A small network was shown many inputs. Here are its activations along a few directions, one row for each input.
Each table varies a few parts of the input and shows all the possible inputs, shuffled.
A made-up example of a description, with smaller parts first: one of 4 places along a line, together with either a single point or one of 9 places around a ring or (one of 2 separate values, together with one of 5 places around a ring).
Shared parts are said once, and a part with two or three values counts as separate values.

Rows:
R1: [ -5   5   0 -20 -19 -16   1   4  -1 -13   6  22]
R2: [ -2   4 -25   9   6 -14 -18 -19  10 -13  -2   8]
R3: [  0   7  -6   0   0 -17 -18 -22  18  -7  -3  12]
R4: [ 13  -1 -10  -5  -8 -24   1   6  13  -7  23   8]
R5: [-17  -6  13 -14 -16  19  18   7   4  -4   7   6]
R6: [ 41  21   6 -12  48   7   8  12 -39  34 -28  -2]
R7: [  2   8 -25  16   3 -15 -12  -2   4 -24   6   6]
R8: [-10  -4  16  -1 -23  -1   6  13 -19  15  -1   6]
R9: [ -5  -1  10  20  -4  -2 -13 -14  -1  22 -11  -4]
R10: [-12  -3   7   6   2  18  -2 -19  24   2  -3  -4]
R11: [  2   5 -19   0   0 -18 -10   8  -1 -21  19   0]
R12: [-10  -2 -13  22   6  21   4   1  10 -15   7 -10]
R13: [ 16  -5   3 -25 -21 -26   3   5   4 -17  15   0]
R14: [  1 -11   3   2  -5  11  18   9  18   2  23  -9]
R15: [-22  -2  25   1 -15   3 -11 -14 -16  14 -27  12]
R16: [ -3  -1  -9  35   0   0  -7   6 -14   4  -1 -10]
R17: [-29  -4  21 -11  -8  23   1 -19   8  -5 -19  12]
R18: [  7 -10   6  14 -11 -10   7  15  -5  22  15  -8]
R19: [  5 -15  16 -18 -19   9  20   8  10  -7  16 -17]
R20: [ 48  25 -14 -37  51  -5  -4   8 -11   0 -23  19]
R21: [ 23  19   0 -29  57  27  25  15   2  10 -28  -8]
R22: [ -7  -5  -9  28   2   0 -12 -11  -9  16  -9  -8]
R23: [ 11 -14  19  -5 -24 -12   9  14 -15  13   8 -17]
R24: [-10  -6  -7   6   2  17   6  11   5 -12  20 -17]
R25: [ -4  -5  -3  19  -4  -3  -5  17 -19   8  12 -17]
R26: [-14  -7 -13  15   8  21  -2 -16  16  -4  -2  -8]
R27: [-16   7   9 -17 -10 -12 -15 -23   2 -14 -19  28]
What do these inputs look like to the network?
Answer: one of 3 separate values, together with either a single point or one of 8 places around a ring
The inputs of R20 and R21 match in every part but the choice among 3 separate values. If R13 is changed in the same way as R20 into R21, which row does it become?
Answer: R19
Start at R13 and move only the place on the ring of 8, one step at a time. The first step leads to R4. Which rows follow, in order?
Answer: R11, R7, R2, R3, R27, R1
List by row number the other rows that have the choice among 3 separate values in common with R15.
Answer: R6, R8, R9, R16, R18, R22, R23, R25

Rows:
R28: [ -4   5   0   4   6  -3 -10  -9  -1   5 -10   6]
R29: [-4  6 -3 -1  5 -2 -8 -3 -5 -5 -6  5]
R30: [-37 -22   3  24 -51  -8  -8 -11  18 -16  27  -3]
R31: [ 12   2 -13  -3   7 -10  -4  -2   7  -9   4   1]
R32: [  4   5 -13   1   9  -2  -1  -2   6  -9   1   6]
R33: [ 10  -3   0  -1   3  -1   7  11   0   4  11 -12]
R34: [ -2  -2   2   5   5  12   5   7  -4   4   2 -12]
R35: [  8   0   7 -17  -4  -6   4   1   4  -2   2   3]
R36: [ 0  7 -6 -4  4 -6 -5  1 -3 -4  0 10]
R37: [ 0 -3  7  7 -1  5  2 -1 -7 13 -8 -3]
R38: [ -5   0   9 -12  -1   7   3  -3   0  -2  -8   4]
R39: [  0   2   6 -14  -2   2   6   2   2  -2  -1   9]
R40: [  0   4  -7   9  10   2  -7 -12   7   0  -9   3]
R41: [12 -2  3 -3 -5 -7  5  9 -7  4  5 -5]
R42: [  9   4  -6  -7   2 -14  -7   1  -1  -4   4   5]
R43: [ 2 -1 -1  3  4  7  9 11 -1  5  8 -7]
R44: [ 3  0  2  0 -3  1  7 10 -8  4  1  0]
R45: [ -4   0  11  -7  -1   5   1  -9   3   8 -11   5]
R46: [ -1  -3   4  10   6  11   3   0  -1  14  -1 -10]
R47: [ -1   5 -10   3  10   3  -5  -6   3 -10  -5   1]
R48: [ -1  -2   5   2  -2   6   4   5 -11   3  -5  -4]
What do these inputs look like to the network?
Answer: either a single point or (one of 4 places along a line, together with one of 5 places along a line)
Start at R45 and move only the place on the line of 4, one step at a time. The first step leads to R38. Which rows follow, in order?
Answer: R39, R35

Rows:
R49: [ -4   1   7   5   4  11   1   1  -7  12 -11   3]
R50: [11  3  0 -2  2 -7  7 13 -4  1  9 -4]
R51: [ -1   3   0   6   9   4  -2 -10   0  10 -13   0]
R52: [10 -5  2 -2  2  6 11 13 -6  9 10 -9]
R53: [ 12   5  -4 -10   2 -10  -4  -5   2 -10  -1   8]
R54: [  3   9  -8 -11  10  -8  -6  -8  10  -9  -3  14]
R55: [  4  -6  11  -1   0  11  14  12  -3  10   0 -14]
R56: [ -1   6  -5   3  13   3 -12  -9   1  -2 -10   2]
R57: [  1   9 -14  -1  11  -3  -6  -7   2 -12  -8   9]
R58: [-40 -23   4  26 -55  -8  -8 -12  19 -17  29  -3]
R59: [  9   1  -6 -10   2 -11   0   8  -3  -3   3   1]
R60: [ -5  -2  13  -2   0  12   8   4 -11  12  -5  -7]
What do these inputs look like to the network?
Answer: either a single point or one of 11 places around a ring

Rows:
R61: [ -5   1 -11  10   1  -3  -8  -6   5  -8   2   2]
R62: [ -4  -5   0   6  -1  11   7   5   4  -1   8 -10]
R63: [  5  -4   3  -1 -11 -11   2   9  -6   2   9  -2]
R64: [  2  -4   4 -10  -8   1   9   8   3  -5  10  -3]
R65: [-10   2   0   2  -3  -1  -9 -12   1  -3  -9   9]
R66: [ -9  -1   5   1  -4   3  -4 -10   5   1  -7   4]
R67: [-6 -4 10  6 -9  1 -1  0 -9 12 -4 -2]
R68: [ 2 -1 -2 -7 -6 -9 -1 -2  7 -8  7  4]
R69: [ 39  23  -5 -24  54   7   7  10 -17  15 -28   4]
R70: [-1 -5 -2 15 -4 -1  0  6 -5  7  7 -9]
R71: [-4 -2 -7  9  1  1 -3 -5  8 -4  4 -3]
R72: [-9 -4 11 -2 -5 12  7  0  1  4 -3 -2]
R73: [  0   3  -7  -5  -5 -13  -6  -3   4 -12   4   9]
What do these inputs look like to the network?
Answer: either a single point or (one of 3 separate values, together with one of 4 places along a line)

Rows:
R74: [ -9  -5  -4  21   9  21   3  -2   7   7   2 -15]
R75: [ 0 -5  5  3 -9  3 10 17 -8  6 12 -4]
R76: [ -9   5 -16   3   6  -2 -10  -9  16 -18   6   6]
R77: [  5   2 -15   1  -3 -19  -5   7   5 -12  20   3]
R78: [  1  -8  -3  18   2  10   4   8  -3   5   9 -23]
R79: [-15  -2   4   5   1  19   6   0   2   0  -2   0]
R80: [ 10  -4 -10   9  -5 -11   2   7   6  -2  16  -5]
R81: [ -5  -1  -9  21  -2  -6 -13 -13   3   0  -4   1]
R82: [  2   0  -6  -6  -9  -8   0   2   1 -17   6   4]
R83: [-16  -2   7  14  -6   7  -5  -4 -11   8  -8   2]
R84: [ 39  19  -5 -23  40  -2  11  18 -17  15 -13   3]
R85: [ -4  -1 -11  11   5   5  -2 -10  16  -8   2  -1]
R86: [-16  -4  14   5 -11   4  -3  -7  -8  12 -12   3]
R87: [ 36  18  -4 -24  43   4   7  11 -17   7 -21  -2]
R88: [ -8  -1   6  -1 -11  -8 -12 -16   1   2  -7  11]
R89: [-4 -6  5  2 -7  8  7 10 -9 -2  5 -9]
R90: [-10  -2  14  -9  -6   9   4  -9  11  -1  -6   5]
R91: [ -8  -1   3 -11  -4   3  -2 -13  15  -7  -1   9]
R92: [  3  -5   4 -14 -11  -7  -1  -3   4  -8   6   0]
R93: [  5   0  -6  -5 -12 -14   3   9   1  -9  13   9]
R94: [  4  -5  14 -11 -16  -8   9   8   0   6   9   1]
R95: [  7  -4   4 -12 -13 -13   3   4   4  -1  14   5]
R96: [ 25  21  -2 -12  43   3  -6  -1 -19  18 -34   9]
R97: [ 25  21  -5 -21  50  15   6   2  -5   9 -28   7]
R98: [-15  -4  12  -4  -4  16   8  -3   5   4  -6   1]
R99: [-10   5 -13  12  -2 -14 -21 -12   2 -10  -1   9]
R100: [-10   3  -4   6 -10  -9 -12 -12  -1  -7  -8  14]
R101: [ -5  -7  12  -8 -12   5   9   7  -6   2   1  -8]
R102: [ -1  -7  12  -6 -14  -1  12  14  -6  10   8  -3]
R103: [ -9   3  -7  -3  -2   3  -1  -8  12 -15  -1  12]
R104: [  1   2 -15   0  -1 -13  -9   1   4 -20  12  -2]
R105: [-11  -2  16   0 -13  -3  -7 -12  -2   8 -12   7]
R106: [-10  -5  -1  30   2   9  -7  -6  -6  15  -4 -13]
R107: [  6  -5 -10   8  -2  -5  -1   1   5  -9   9 -10]
R108: [  0  -6  15 -12 -13  -2   5   1   0  -2   1  -4]
R109: [  5  -7  -3  18  -1   4   8  15  -3  13  16 -18]
The inputs of R86 and R98 match in every part but one. If R83 is changed in the same way as R86 into R98, which row does it become?
Answer: R79
What do these inputs look like to the network?
Answer: one of 4 places along a line, together with either a single point or one of 8 places around a ring
Change only the place on the ring of 8 in R75. List by row number the other rows that result.
Answer: R77, R80, R93, R94, R95, R102, R109
List by row number the other rows that have the place on the line of 4 in common with R107.
Answer: R78, R82, R87, R89, R92, R101, R104, R108
